Each row below holds a small network's activations on one input, seen along a few directions.
Each table varies a few parts of the input and shows all the possible inputs, shuffled.
Descriptions start from the smaller parts, as in this example, which fits no table here: one of 6 places along a line, together with either a single point or one of 11 places around a ring or (one of 3 separate values, together with one of 8 places around a ring).
Shared parts are said once, and a part with two or three values counts as separate values.
(in the rows, 128 means zero)

Other details of the inputs shift rows strongly along two fixed directions, in all tables alike. That doesn't count.
To show where, the next rows are all for the same input, with only those details redrawn:
[ 71 188 158 126 127 193 155 113 113  82 212 128 116]
[154 140  85 144 109 169 175 115 103  99 188 135 154]
[184 101  62 155  99 121 156 129 122 142 125 120 171]
[ 80 128 156 129 127  91  93 148 172 183  64  85 128]
[183 102  63 154  99 122 157 128 122 142 126 120 171]
[ 81 152 153 127 128 133 121 134 149 144 123 102 122]
[ 68 190 159 122 128 194 158 112 115  82 215 130 116]
[180 105  65 151 101 124 159 126 123 140 128 122 169]

Rows:
x1: [179 113 129 144 114 153 126 132  82  87 161 149 120]
x2: [ 68 169 154 105 159 171 152 102 106  71 200 154 119]
x3: [ 80 100 159 119 153  73  81 139 137 165  62 133 102]
x4: [106 171 181 107 138 189 137 131 115  55 212 128 112]
x5: [215  99  77 114 129 103 150 122 125 133 132 150 142]
x6: [ 68 153 150 105 164 124 122 112 149 143 112 141 106]
x7: [106 171 202 102 135 190 151 118 119  51 221 144 102]
x8: [ 80 140 163 110 158 125 124 114 146 127 119 147 119]
x9: [189  85  79 147 110 124 158 113 127 129 120 147 176]
x10: [ 83 188 207  94 145 194 153 127 111  31 243 131  96]
x11: [ 63 165 128 114 152 122 123 123 145 153 113 114 107]
x12: [180  96  49 165  99 120 146 123 100 156 112 136 140]
x13: [176 121  58 154 106 138 166 111 129 152 124 138 157]
x14: [115 129 100 140 124 103 123 138 151 179  85 103 137]
x15: [200 102  94 141 117 127 132 140 118 107 128 126 161]
x16: [164  96  91 157 101 118 132 130 107 148 112 132 139]
x17: [113 131 178 129 120 122  81 138 117 115 104 129 100]
x18: [218  78  99 147 107 122 127 142  88 111 138 145 136]
x19: [ 74 145 136 113 151  93 104 127 178 193  55 111 109]
x20: [ 67 131 142 117 159 103 100 124 118 148 100 143  86]
x21: [ 86 130 166 130 124 103 101 136 180 185  67 100 126]
x22: [192  67  71 156 104 112 140 125  95 132 115 148 155]
x23: [135 149 174 120 129 179 132 123 127  84 179 137 122]
x24: [145 133  64 140 123 153 161 104  78 113 165 163 114]
x25: [166 122 112 109 134 129 138 129  79 101 180 162  94]
x26: [ 79 131 156 126 128  95  96 146 172 180  69  87 127]
x27: [118 119 189 125 137 100  70 148 180 160  56 102 122]
x28: [218  75 105 134 108 107 141 144  95 109 138 141 135]
x29: [208 101  67 112 135  96 147 136 117 124 137 135 143]
x30: [113 127 172 123 131  92  67 151 165 148  50  93 130]
x31: [ 86 167 206 116 132 158  99 120 147 102 133 124 115]
x32: [ 73 130 130 107 166  78 100 134 159 175  64 111 115]
x33: [ 88 109 156 121 139  85  92 143 168 164  64 101 135]
Q: Describe the family of inputs behind these rows.
A: one of 3 separate values, together with either a single point or one of 4 places along a line or one of 6 places around a ring
Q: Changing only the choice among 3 separate values turns x8 into x2. The same change can be made to x21. Which row results?
A: x26
Q: List by row number the other rows that have the choice among 3 separate values in common with x17.
A: x1, x3, x12, x16, x18, x20, x22, x24, x25, x28

Rows:
x34: [145 114 102 113 154 100 140 113 142 144 105 145 138]
x35: [101 128 229  82 167  97  72 151 150 112 107 129  73]
x36: [ 60 160 172  83 177  99  99 131 166 151 101 116  91]
x37: [189 119  69 143 103 131 156 129 143 143 131 111 168]
x38: [213  72 107 159  93 114 108 149  80 121 108 144 126]
x39: [155 137 103 142 109 156 158 118 151 125 140 122 167]
x40: [ 63 153 152 145 125 178 127 103  95 102 153 156 116]
x41: [120 162 139 143 109 207 171  94 114  63 201 144 167]
x42: [122 116  93 146 115 104 114 130 123 180  83 123 113]
x43: [ 58 151 171  83 173  88 104 145 160 148 113 105  90]
x44: [117 145 128 114 155 174 169  86  98  62 199 183 137]
x45: [111 154  90 143 110 171 170 122  64  93 215 140 109]
x46: [217  85  47 150  94 100 162 151 135 153 119  92 182]
x47: [205  69 153 140 102  68  73 176 166 163  44  85 155]
x48: [ 44 156 164 133 134 134  98 123 134 161 102 126  89]
Q: Changing only one part turns x43 into x45. The same change can be made to x44. Which row results?
A: x40
Q: Describe the family of inputs behind these rows.
A: one of 3 separate values, together with either a single point or one of 4 places along a line
Q: Change only the choice among 3 separate values in x39. List by row number the other rows that result.
A: x34, x48
Q: List by row number the other rows that have the choice among 3 separate values in common with x47.
A: x37, x39, x41, x46

Rows:
x49: [122 120 165 125 129 124 101 140 131 127 104 126 111]
x50: [ 99 145 160 117 133 128 118 131 155 126 119 114 130]
x51: [171 112  92 133 124 140 151 123  85 100 171 156 133]
x52: [ 94 147 141 116 150 121 121 131 152 136 125 114 119]
x53: [103 119 144 117 151  86 100 137 172 177  59 107 133]
x54: [182 115 113 139 106 150 157 130 110  96 168 134 147]
x55: [119 121 172 127 125 119 102 140 152 135 103 111 126]
x56: [ 60 157 137 135 123 133 121 131 137 156 113 105 114]
x57: [ 80 169 176 107 136 151 128 129 144 109 159 114 116]
x58: [205  53  48 140 123  46 117 137 145 202  24 129 160]
x59: [ 72 167 159 104 151 140 124 117 127 121 157 136  89]
x60: [175 127 117 137 112 158 143 123  88  84 177 143 128]
x61: [153 121  62 163 103 152 160 109 108 135 144 144 158]
x62: [156 117 106 133 127 146 149 114  86  88 169 158 128]
Q: Describe the family of inputs behind these rows.
A: one of 2 separate values, together with either a single point or one of 6 places around a ring
Q: Changing only the choice among 2 separate values turns x61 into x56. The same change can be made to x49. Which row results?
A: x60
Q: Start at x55 and move only the place on the ring of 6, one step at a time. The first step leads to x49. Which rows follow, in order?
A: x62, x58, x53, x50
